These are the activations of a small neural network, seen along a few directions. Each row is one input.
In each table, some parts of the input vary, and every possible input appears once, in random order.
A made-up example of a description, with smaller parts first: line(6) and (point or line(11) or (values(3) and ring(8))).
Shared parts are said once, and a part with two or three values counts as separate values.
(in the rows, 128 means zero)

A family of inputs:
r1: [ 85 147 161  46 118  70 116 205  77 179  73 146 101 215 142 102 163 188
  85]
r2: [146  86  94 150 119 118 147  92  81 171 187  75 147  91 168 117 147 138
 141]
r3: [134 156 148 152 160 121 157  77 175  65 137 176  54 145 130 141 115 156
 121]
r4: [ 64 133  95 134 113 167 123 134 143 149 129  82 166  75  68  86 141  42
 106]
r5: [ 63 148 142 114 165 195 106 147 190 128 109 132 154  85  78 147 143  64
 118]
r6: [101 114  75 161 117 145 172 123  96 167 170  69 150  64 109  95 148  98
 115]
r7: [215 106 140  64  56 119  93 250 134  80  41  88 102 168  87 135 140 185
 209]
r8: [193 169 147 151 148 108 162  92 135  86 119 185 118 141 179 174 134 137
  90]
r9: [168  87 125 144 119  99  88 101  76 179 170 145 166 113 171 119  84 159
 161]
r10: [ 62 135 145 146 167 187 126 112 198  70 139 139  75 147 118 155 128 119
 120]
r11: [179 128 137 147 125  80 119  78 103 134 136 172 173 164 158 138  64 123
 142]
- What is each input in this table made of? => values(2) or ring(9)
- Which other rows belong to the same alternative as r8? List them by row number. => r2, r3, r4, r5, r6, r9, r10, r11

A family of inputs:
r12: [164  91 107 121 107 138 114 124 131 135 136 102 141  65 107 107 110 114
 173]
r13: [186 152 125 143 116  86 112 108  85 119 112 200 123 168 171 129  91 165
 106]
r14: [ 48 136 115 120 155 127 113 101 134 179 155 111 185  87 126 115 166  53
  88]
r15: [153 123 150 105 111 102  97 191  89 146  72 146 156 205 147 142  87 156
 138]
r16: [135 118 119 107 108  84 151 160  71 191 121 120 186 156 125 123 105 121
 154]
r17: [110 121 139  71  81 121 130 178  88 126  91  91  66 174 145  99 177 184
 122]
r18: [176 136 104 162 112  64 165  76  75 155 164 136 163 121 150  92 100 126
 115]
r19: [120 150 122 125 127 167 126 154 183  53  86 113  95 160  78 143 134 134
 159]
r20: [183 163 146 146 171 125 136  67 127  91 147 203  88 143 196 165 114 172
 133]
r21: [ 77 130 163 149 170 140 125 101 173 100 151 186  84 153 144 149 108 150
 116]
r22: [111 104  91 100 122 102 153 182  74 194 141  59  99 111 125  87 200 185
 122]
r23: [ 83 145 104 165 133 192 164 132 159 126 142 102 155  62 106 128 167  55
  85]
r24: [117 115  88 155 115 200 118 138 147 116 151  78 137  71  93 124 115 108
 160]
r25: [ 59 166 175  90 164 134  99 120 174 141  99 166 112 149  99 115 142  99
  74]
r26: [155  99 138 110 102 104 114 149 101 157 137 108 166  88 100 121 116 127
 173]
r27: [ 86 175 150 116 150 166 161 150 190  62  74 149  86 131  81 149 154  90
  74]
r28: [178 115 132 105 108 122  99 150 177  83  94 134  98 146 123 139 129 146
 169]
r29: [174 115 166  97  99 104  82 181 134 111  98 129 142 173 121 144 124 153
 159]
r30: [ 75  78 114 191 157 153 137  74 138 135 205 109 143 102 148 144 113 100
 113]
r31: [172 126 114 181 153 129 164  25 111 139 183 117 135  95 175 143 108 123
 126]
- Changing only one part turns r25 into r14. The same change can be made to r28. Which row results? => r12
- What is each input in this table made of? => values(2) and (point or ring(9))

A family of inputs:
r32: [174 125 136 103 101  93 119 165 105 121  96 131 110 169 129 122 119 179
 151]
r33: [115 106 105 151 126 121 138 106  97 172 169 104 167  97 134 111 121 106
 124]
r34: [116 128 110 163 144 139 146  84 121 145 165 127 153  92 138 127 121  96
 111]
r35: [177 121 136  95  98  92 109 172  98 135  91 128 134 168 130 125 116 168
 156]
r36: [119 109 105 148 129 126 135 101 101 168 168 103 158  94 140 113 130 111
 122]
r37: [115 122 110 160 139 134 144  89 115 152 166 121 157  93 138 123 121  99
 114]
r38: [116 117 113 150 141 125 144  92 115 159 168 115 150  90 132 119 127 110
 122]
r39: [ 48 171 159  84 143 174 117 191 200  77  64 138  73 162  82 137 176 107
  85]
r40: [162 126 147 105 116 105 116 154 117 118 101 149 116 166 140 139 116 167
 151]
r41: [167 125 142 103 108 102 111 157 110 122  97 141 122 170 137 133 114 165
 150]
r42: [120 130 110 158 148 138 153  80 126 142 166 129 142  83 145 130 137 101
 112]
r43: [160 133 147 110 118 107 112 140 128 104 103 153  99 169 141 133 118 168
 142]
r44: [ 48 141 120 150 154 221 137 127 222  77 134  94 113  68  64 140 160  46
 113]
r45: [155 136 151 112 128 113 109 134 136 101 104 158  97 171 143 140 117 168
 138]
- Changing only one part turns r41 into r38. The same change can be made to r32. Which row results? => r36
- What is each input in this table made of? => values(2) and (point or line(6))
